[[-2.19, -3.21, -2.50, -0.33, -0.14, 2.54],
[-0.68, -8.24, -1.86, 0.22, 0.17, 1.88],
[2.10, -2.19, -2.05, 0.07, 0.08, 1.60]]	0.08

[[-6.60, 3.56, -5.23, -6.55, -0.61, -6.46, 5.62],
[-2.39, 0.73, -2.03, -2.05, 2.00, -1.08, 3.64],
[-3.90, 2.73, -1.21, -4.01, -1.05, -5.21, 5.30]]	-5.21

[[-1.58, 5.87, -0.15, 1.18, -3.67, -2.81],
[-1.78, 0.99, -4.64, -2.76, -3.93, -5.01],
[2.50, 2.49, 6.65, -0.97, -8.11, -6.54]]	-8.11

[[-0.64, 7.70, 0.54, 4.74],
[-1.16, -3.03, -2.43, -1.93],
[-1.42, 3.92, 0.63, -0.10]]	0.63

[[-1.00, 8.40, -3.17, 3.56, -1.30, -1.36],
[-0.80, -0.82, -5.55, -5.68, -2.94, -2.84],
[-0.30, 0.58, -2.05, -2.22, 0.06, 0.11]]	0.06

[[-4.27, -0.49, -1.90, 1.42],
[-2.11, 0.57, -1.36, -1.39],
[-8.32, -7.78, -4.67, 0.71]]	-4.67
---
[0.02, 3.62, -6.45, -4.17] >> -4.17
[0.87, -3.50, -1.59, -0.79, -7.93] >> -7.93
[0.75, -7.71, -1.05, 5.25, -6.89, -0.27] >> -0.27
[2.33, 0.19, -0.33, 3.37, -0.50, -8.41, 1.42] >> 1.42
[-0.28, 2.72, -7.07, 0.69, -1.50] >> -1.50
[5.80, 1.85, -3.25, 8.41, -0.26] >> -0.26
[-5.24, 3.52, -7.26, 0.58] >> 0.58
[0.61, -8.17, -5.03, 5.92, -4.78, -4.37, -5.69] >> -5.69
[7.99, -4.07, -3.89, 2.74, 5.55, 4.07] >> 4.07
---
Input: [0.10, 1.62, 6.55, 0.40]
Output: 1.62

Input:
[[0.35, 3.72, 0.49, 7.57, 1.20, -0.62],
[-5.05, -2.47, -2.50, 6.24, -3.71, -5.25]]
Output: 3.72

Input: [-1.10, 2.31, 0.07, -2.46, 8.05, -0.49]
Output: 2.31

Input: [-1.08, -7.01, -1.42, -7.73]
Output: -7.01

Input:
[[8.12, 0.89, 0.17, 1.36, 0.57],
[5.21, 0.40, 0.02, -0.12, 0.01],
[1.16, 0.47, 1.96, 1.75, -0.08]]
Output: 0.89

Input:
[[0.31, 0.01, -3.87, -2.41, -0.27, 0.87, -0.71],
[-1.11, 3.65, -2.97, -1.04, 2.14, -6.52, 0.85]]
Output: 0.01
---
[[6355, 6344, 4545, 7215, 8090, 6361, 5925],
 [6106, 7015, 4184, 6165, 6827, 6062, 6654],
 [5828, 4947, 7658, 6351, 2784, 5850, 5352]] result: 5925, 5828

[-860, -442, 687, 896] result: 896, -860

[[180, 123, 57, 126],
 [240, 96, 204, 131]] result: 126, 240

[[7, 34, 36, 30, 37, 3],
 [62, 80, 75, 72, 71, 62],
 [71, 20, 27, 51, 40, 70]] result: 3, 71

[[7665, 4604, 4002, 2607, 4973, 5367, 8015],
 [7928, 5199, 2849, 5867, 5817, 8888, 3460]] result: 8015, 7928

[7, 0, 7, 6, 7] result: 7, 7
---
[-7.70, 0.48, 5.00, -7.24, 1.71, 1.86, -0.52] --> 5.00, -7.70

[-6.78, 6.30, 5.70, 1.40, -1.35, 7.60, -5.77] --> 7.60, -6.78

[[0.66, 0.68, -5.41, 4.94, -0.22],
[6.65, 0.40, 2.34, 2.67, 1.50]] --> 6.65, -5.41

[-0.21, 0.87, -6.04, -2.05, 7.16] --> 7.16, -6.04

[0.05, -1.41, -5.98, 0.39, -3.33] --> 0.39, -5.98

[-0.61, 0.55, -1.25, -4.43, -6.95] --> 0.55, -6.95
---
(3699, 6571, 3209, 7875, 4567, 3603, 5307) ==> 3603
(6, 40, 5, 86) ==> 5
(7746, 2366, 9664, 6820, 6060, 6666) ==> 6060
(17, 30, -42, -1, 50, 12) ==> 50
(51, 48, 21, 12, 81) ==> 12
(465, -273, -38, 683, -660, -793) ==> -660
(-563, 982, 721, -26, 408, -15) ==> 408
(3740, 2507, 8124, 4129, 3688, 1712, 4984) ==> 1712
(758, 71, 584, 370, 352, 776, 487) ==> 776
---
[[4.15, 1.08, -3.47, -4.79, 3.87],
[6.50, 3.36, 0.93, -1.94, -0.67]] Out: 3.36

[[-6.14, -1.33, -1.25, -0.30],
[1.45, 2.76, -3.48, 4.11]] Out: 2.76

[[-0.51, 0.04, -6.16, 0.58, 0.08, 0.32, 2.32],
[-0.27, 0.04, -0.75, 7.35, 0.08, 0.86, 6.39]] Out: 0.04

[[1.17, 6.80, 7.00, 7.15, 7.11, 6.98, 7.28],
[2.78, 7.06, 7.46, 7.36, 7.26, 7.36, 7.18]] Out: 7.06

[[-5.33, 0.20, -6.76, 1.90, -1.80],
[-4.90, -0.78, 2.32, -5.45, -1.13]] Out: -0.78

[[0.71, -6.14, 6.24, 5.05],
[4.85, 1.89, 5.67, -2.32]] Out: 1.89

[[-4.48, 1.19, -7.83, -0.97, 7.59, 0.79, 3.81],
[-5.68, -7.47, 0.49, -1.62, -3.46, 3.13, 2.04]] Out: -7.47

[[2.73, -1.08, 0.03, 0.44, 2.80, 6.50, -4.87],
[-1.98, -0.64, 2.21, 5.61, 1.40, 0.44, 0.20]] Out: -0.64

[[-0.95, 0.21, -0.64, 0.03],
[-3.70, -1.71, -2.03, -7.85]] Out: -1.71
---
[-0.01  1.84  0.29 -6.33  8.08  5.14 -7.79] 8.08
[-2.69 -1.02  5.33 -8.37 -3.06 -0.05  2.29] -3.06
[ 3.15 -0.85 -0.74  1.75 -6.61  3.04  2.38] -6.61
[ 0.28 -5.05 -0.41  3.73  5.43  7.39  2.02] 5.43
[ 0.50 -1.16  0.55  0.67 -2.28 -4.13 -7.34] -2.28
[-7.34 -2.65  3.62 -1.04  7.92 -4.43 -3.84] 7.92
[-5.30 -5.37 -0.48  1.05 -5.58 -6.19 -1.41] -5.58
[ 2.89 -6.28  0.90  1.06  1.80  0.74 -1.54] 1.80
[-5.85 -5.03  7.37  6.22 -5.54  0.01  0.68] -5.54
